These are the activations of a small neural network, seen along a few directions. Each row is one input.
Each table varies a few parts of the input and shows all the possible inputs, shuffled.
Descriptions start from the smaller parts, as in this example, which fits no table here: one of 6 places along a line, together with either a single point or one of 9 places around a ring or (one of 2 separate values, together with one of 8 places around a ring).
Shared parts are said once, and a part with two or three values counts as separate values.
In the rows, zero is written as 128.

Other details of the inputs shift rows strongly along two fixed directions, in all tables alike. That doesn't count.

A family of inputs:
row 1: [127 126 121 130 126 113 130 133 139 120 144]
row 2: [131 130 116 139 117 109 130 133 147  99 152]
row 3: [119  90 106 127 108 131 143 106 109 155 134]
row 4: [139 120 112 151 123 100 125 133 149 105 163]
row 5: [127 169 161 115 157 140 120 143 139 110 104]
row 6: [119  92 109 127 110 135 142 105 106 158 130]
row 7: [126 158 152 114 152 129 122 151 148 106 109]
row 8: [125 161 160 105 157 136 122 152 141 116  96]
row 9: [141 156 158 115 159 126 116 152 135 122 104]
row 10: [104 104 121 117 119 153 147  96  97 183 127]
row 11: [138 160 156 113 156 132 117 147 130 111  99]
row 12: [126 167 161 107 161 131 120 153 140 118 104]
row 13: [158 123  78 195  73  92  94 141 167  53 192]
row 14: [111 104 121 120 114 152 146  95  96 171 123]
row 15: [126 119 115 135 120 113 132 131 142 113 144]
row 16: [121  94 114 128 110 134 143 108 111 163 132]
row 17: [136 109  97 154 110  94 129 132 152  90 167]
row 18: [120 133 129 125 131 125 132 130 135 129 137]
row 19: [111 101 116 117 107 147 148  98  99 171 127]
row 20: [138 161 163 110 156 136 119 146 129 124  95]
row 21: [128 120 113 144 122 111 130 130 145 105 150]
row 22: [127 169 161 110 155 140 121 145 139 112 101]
row 23: [136 123 116 136 128 105 126 136 140 108 147]
row 24: [125 161 158 112 159 136 120 149 142 112 100]
row 25: [106  94 108 126 105 142 150  99 112 163 138]
row 26: [137 103  91 160  75 142 111 109 110 137 145]
row 27: [112  92 108 128 107 136 146 103 110 159 137]
row 28: [122 102 116 132 111 140 142 101 106 161 134]
row 29: [112 102 118 122 121 142 142 101 100 174 130]
row 30: [120  95 116 123 110 138 144 108 107 169 126]
row 31: [132 150 146 123 150 123 119 149 144 104 114]
row 32: [140 160 164 115 166 130 114 151 132 125 100]
row 33: [164 123  63 205  64  71  94 151 187  28 212]
row 34: [129 123 112 142 122 105 128 132 145 109 158]
row 35: [139 162 169 105 167 133 116 154 129 130  90]
row 36: [109  93 115 116 109 146 148 100  99 176 122]
row 37: [138 127 123 138 130 109 126 136 141 117 145]
row 38: [132 163 160 115 167 130 115 149 134 118 105]
row 39: [125 172 168 100 158 145 122 147 133 120  90]
row 40: [139 156 162 116 162 133 115 151 134 120  95]
row 41: [140 160 159 113 153 130 119 150 135 117 102]
row 42: [118 101 118 117 114 147 144 100  95 168 120]
row 43: [138 127 111 150 120 104 126 132 147  88 158]
row 44: [138 156 162 112 160 133 117 152 134 121  93]
row 45: [125 167 160 111 155 141 122 141 135 116 101]
row 46: [121 123 115 140 121 118 133 128 147 108 150]
row 47: [121 113 133 118 124 152 140 105  98 171 112]
row 48: [120  97 108 131 108 137 143  99 104 154 137]
row 49: [127 167 160 115 165 133 117 148 139 116 108]
row 50: [136 165 165 102 162 139 118 150 125 119  86]
row 51: [138 129 120 142 120 110 128 133 144 105 148]
row 52: [137 117 111 149 117 103 128 135 151 103 156]
row 53: [126 168 159 110 152 137 122 146 140 111 104]
row 54: [137 117 107 141 119  98 128 135 144 103 158]
row 55: [121  94 109 130 116 132 140 103 103 163 139]
row 56: [135 102  95 151  76 148 114 108 103 149 134]
row 57: [134 123 119 139 129 113 125 134 139 106 137]
row 58: [102 110 133 104 128 164 147  97  87 197 109]
row 59: [110 109 128 112 119 158 146  98  93 176 112]
row 60: [139 156 154 114 162 124 114 150 132 115 105]
row 61: [130 133 121 141 124 116 128 129 143 102 147]
row 62: [119  89 106 125 107 132 144 106 108 158 132]
row 63: [161 125  73 200  70  82  93 148 178  39 201]
row 64: [111  99 118 117 118 144 145 101  97 180 127]
row 65: [119 105 123 121 128 143 137 105  96 170 121]
Each input here is: one of 5 places along a line, together with either a single point or (one of 3 separate values, together with one of 4 places along a line).
The inputs of row 17 and row 6 match in every part but the place on the line of 5. If row 29 is changed in the same way as row 17 into row 6, which row does it become?
Answer: row 34
Which other rows agree with row 21 in the place on the line of 5? List them by row number.
Answer: row 4, row 5, row 13, row 28, row 38, row 40, row 43, row 46, row 49, row 57, row 61, row 65
Which other rows agree with row 53 in the place on the line of 5? List them by row number.
Answer: row 2, row 3, row 7, row 9, row 15, row 16, row 18, row 20, row 23, row 33, row 42, row 64
Change only the choice among 3 separate values in row 8. List by row number the other rows that result.
Answer: row 12, row 39
Change only the place on the line of 4 in row 34. List by row number the other rows that result.
Answer: row 37, row 58, row 60

A family of inputs:
row 66: [131  82  95 146 117  87 144 120 130 124 166]
row 67: [ 85 101 136  90 117 175 158  88  89 195  98]
row 68: [149 198 192 101 157 213  67 142  67 174  25]
row 69: [108  86  72 163  91 102 147 103 149 133 197]
row 70: [136 164 150 118 145  97 118 178 174  80 128]
row 71: [130 162 169 119 189 124 117 143 132 122 110]
row 72: [144 184 183 109 142 202  83 138  74 148  20]
row 73: [129 165 139 127 158 105 120 163 179  58 126]
row 74: [122  61  83 132  85 109 166  87 104 176 172]
row 75: [172  99  87 176  67 119  90 135 136 105 149]
row 76: [130 113  98 154 110  97 148 112 146 116 194]
row 77: [100  90 139  84 135 173 151 102  73 231  74]
row 78: [149 166 142 144 172  74 114 170 192  15 153]
row 79: [130 185 156 129 152 109 117 173 184  73 141]
row 80: [105  64  79 128  84 134 180  66  93 170 167]
What is each input in this table made of?
Answer: one of 3 separate values, together with either a single point or one of 4 places along a line
The inputs of row 80 and row 76 match in every part but the choice among 3 separate values. If row 67 is changed in the same way as row 80 into row 76, which row does it become?
Answer: row 79
Change only the place on the line of 4 in row 74. List by row number the other rows that result.
Answer: row 66, row 70, row 77
Change only the choice among 3 separate values in row 73. List by row number the other rows that result.
Answer: row 69, row 77
